Each row below holds a small network's activations on one input, seen along a few directions.
In each table, some parts of the input vary, and every possible input appears once, in random order.
A made-up example of a description, with smaller parts first: one of 2 separate values, together with either a single point or one of 9 places along a line or (one of 4 places along a line, together with one of 5 places around a ring).
Shared parts are said once, and a part with two or three values counts as separate values.
In the rows, zero is written as 128.

A family of inputs:
row 1: [ 71 119 142 202 121 110 110 141 143  66  83]
row 2: [111 112 145 208 115 125  54 140 136  72 121]
row 3: [104 112 153 139  31 126 128 116 167 152 156]
row 4: [145 182 120  97 105 177 187  83 159 174 129]
row 5: [135 148 104  96 169 146 175 148  69 152 183]
row 6: [185 158  91  94 113 148 141 102 138 207 101]
row 7: [103 138 151 156  60 108 146  96 201 140 121]
row 8: [124 103 132  86 182  71  87 158  93  84 108]
row 9: [146  64 148 121 192 162 114 157 114  52 133]
row 10: [136 117 122 161  82  82 103 109 180 167  92]
row 11: [144 135 113  98 184 168 200 158 103 134 170]
row 12: [ 98  89 142 151 100 102  65 167 117 102  73]
row 13: [174 143  92 106 218 131 141 125  87 171 121]
row 14: [122 192 125  99  91 161 156  74 129 196 176]
row 15: [123 109 141 106 158 102 112 146  85  49 152]
Q: Changing only one part turns row 15 into row 14. The same change can be made to row 8. Which row results?
A: row 6
Q: What is each input in this table made of?
A: one of 3 separate values, together with one of 5 places around a ring
Q: Which other rows does row 10 become when the choice among 3 separate values takes its other values? List them by row number.
A: row 3, row 7
Q: Which other rows does row 13 become when the choice among 3 separate values takes its other values? List them by row number.
A: row 5, row 11

A family of inputs:
row 16: [105 113 149 152 124 146 136 147 178 105 115]
row 17: [117 103 137 141 123 124  77 127 143 132 120]
row 18: [152 131 110 122 161 166 180 102 131 134 135]
row 19: [140 172 114 100 127 124 123 114  94 171 136]
row 20: [ 99 135 123 139  86 108  88 156 133 144 118]
row 21: [123 156 115 119 131 113 178 108 112 163 128]
row 22: [104 121 147 158  80  92 124 124 140 133 111]
row 23: [115 106 142 150 129 164 101 166 160 126 107]
row 24: [167 135 102  96 160 162 143 141 131 139 157]
row 25: [133 145 129  74 111 141 175 106 123 123 145]
row 26: [165 120 101 104 153 133 128 109 103 171 148]
row 27: [129  93 147 164 207  62  84 140  50  24 128]
row 28: [114 134 148 146  73 130 129 124 165  99 116]
Q: What is each input in this table made of?
A: either a single point or (one of 2 separate values, together with one of 6 places around a ring)
Q: Which other rows does row 20 become when the place on the ring of 6 takes its other values? List them by row number.
A: row 16, row 17, row 22, row 23, row 28
Q: Which other rows does row 23 become when the choice among 2 separate values takes its other values? List them by row number.
A: row 24
Q: Which other rows does row 16 become when the choice among 2 separate values takes its other values? List them by row number.
A: row 18

A family of inputs:
row 29: [114 114 118 120 154 105 108 136 108 146 113]
row 30: [135 123 139 154 119 131 124 138 133  86 131]
row 31: [128 113 131 151 113 143 109 130 133  78 128]
row 32: [167 187 104  68 112 161 209  83 157 232 147]
row 33: [172 185 115  70 109 179 185  71 150 246 160]
row 34: [129 129 103 128 144 104 101 129  98 137 124]
row 35: [131 101 154 131 147 121 140 145 113  85 126]
row 36: [111 130 101 123 161  98 124 152 114 138 106]
row 37: [148 174  92  70 100 176 207  69 150 235 160]
row 38: [132 128 131 121 147 142 111 126 109 113 121]
row 39: [123 127 118 129 138 128 141 145 106 108 115]
row 40: [143 102 138 127 151 146 115 159 130  79 135]
row 41: [117 119 156 148  98 101  99 154 139 106 117]
row 42: [114 107 150 155 110 115  84 139 152 123 113]
row 43: [107 126 132 144 117 115 119 117 119 135 116]
row 44: [ 98 115 141 144 114  96  98 133 159 103 122]
row 45: [128 139 137 148 112 108 121 135 115 130 114]
row 46: [118 122 116 130 142 141 137 134 109 108 131]
row 47: [116 108 130 157 126 145 126 138 145  88 132]
row 48: [120 148 130 139 114 105 101 121 124 122 124]
row 49: [137  90 151 133 161 126 126 133 127  90 153]
Q: What is each input in this table made of?
A: one of 3 separate values, together with either a single point or one of 6 places around a ring
Q: Which other rows does row 43 become when the choice among 3 separate values takes its other values? List them by row number.
A: row 45, row 48

A family of inputs:
row 50: [155 170  98  28  92 171 213  87 147 241 155]
row 51: [ 86 119 132 174 106 117 128 130 166 101 109]
row 52: [150 107 132 125 176 154 110 152 108 101 129]
row 53: [116 105 162 174  91 142 121 127 151  69 136]
row 54: [120 121 113 150 170 122 151 125 107  83 111]
row 55: [143  98 146 139 164 143 141 117 103  57 142]
row 56: [119 141 118 150 166  77 129 135  75  92 115]
row 57: [112 147 130 177  91  67 101 142 135 100 108]
row 58: [106 105 138 143  95  86  85 150 140 125 106]
row 59: [111 115 131 115 177 102 111 149  92 116 103]
row 60: [147 194 108  41  95 191 202  76 131 245 142]
row 61: [124  93 132 160 103 113  55 154 149 118 139]
row 62: [128 102 113 130 178 128  70 146  95 105 139]
row 63: [173 190 113  57  99 169 215  70 147 252 163]
row 64: [129 112 153 156 116 137  89 159 172 113 122]
Q: What is each input in this table made of?
A: either one of 3 separate values or (one of 2 separate values, together with one of 6 places around a ring)
Q: Which other rows does row 57 become when the choice among 2 separate values takes its other values? List them by row number.
A: row 56
Q: Which other rows does row 59 become when the place on the ring of 6 takes its other values? List them by row number.
A: row 52, row 54, row 55, row 56, row 62

A family of inputs:
row 65: [ 90 113 111 159 158  36  84 164  73  88 103]
row 66: [ 96 162 102 190  62  92 132 138 115  79  92]
row 67: [134 119 121 160 217 143 122 128  53  52 102]
row 68: [131 115 158  55  62 180  97 132 178 146 155]
row 69: [149 133  94  76 179 154 207 105 127 177 178]
row 70: [157 142  92  95 150 154  98 136 165 251 139]
row 71: [ 88 143  78  63 113  79 160 109  95 206 145]
row 72: [110 169 149  90  44 105 152 110 120 139 124]
row 73: [112  77 139 180 185 126  24 172 125 126 125]
row 74: [171 124 161 170 147 144 179 116 144  46 113]
row 75: [163 148 169 116 120 176 198  81 154 120 152]
row 76: [135  90 161 181  99 146  83 144 189 105 108]
Q: Changing only one part turns row 69 into row 74. The same change can be made to row 71. Which row results?
A: row 66
Q: What is each input in this table made of?
A: one of 3 separate values, together with one of 4 places along a line
Q: Which other rows does row 67 become when the choice among 3 separate values takes its other values? List them by row number.
A: row 65, row 73
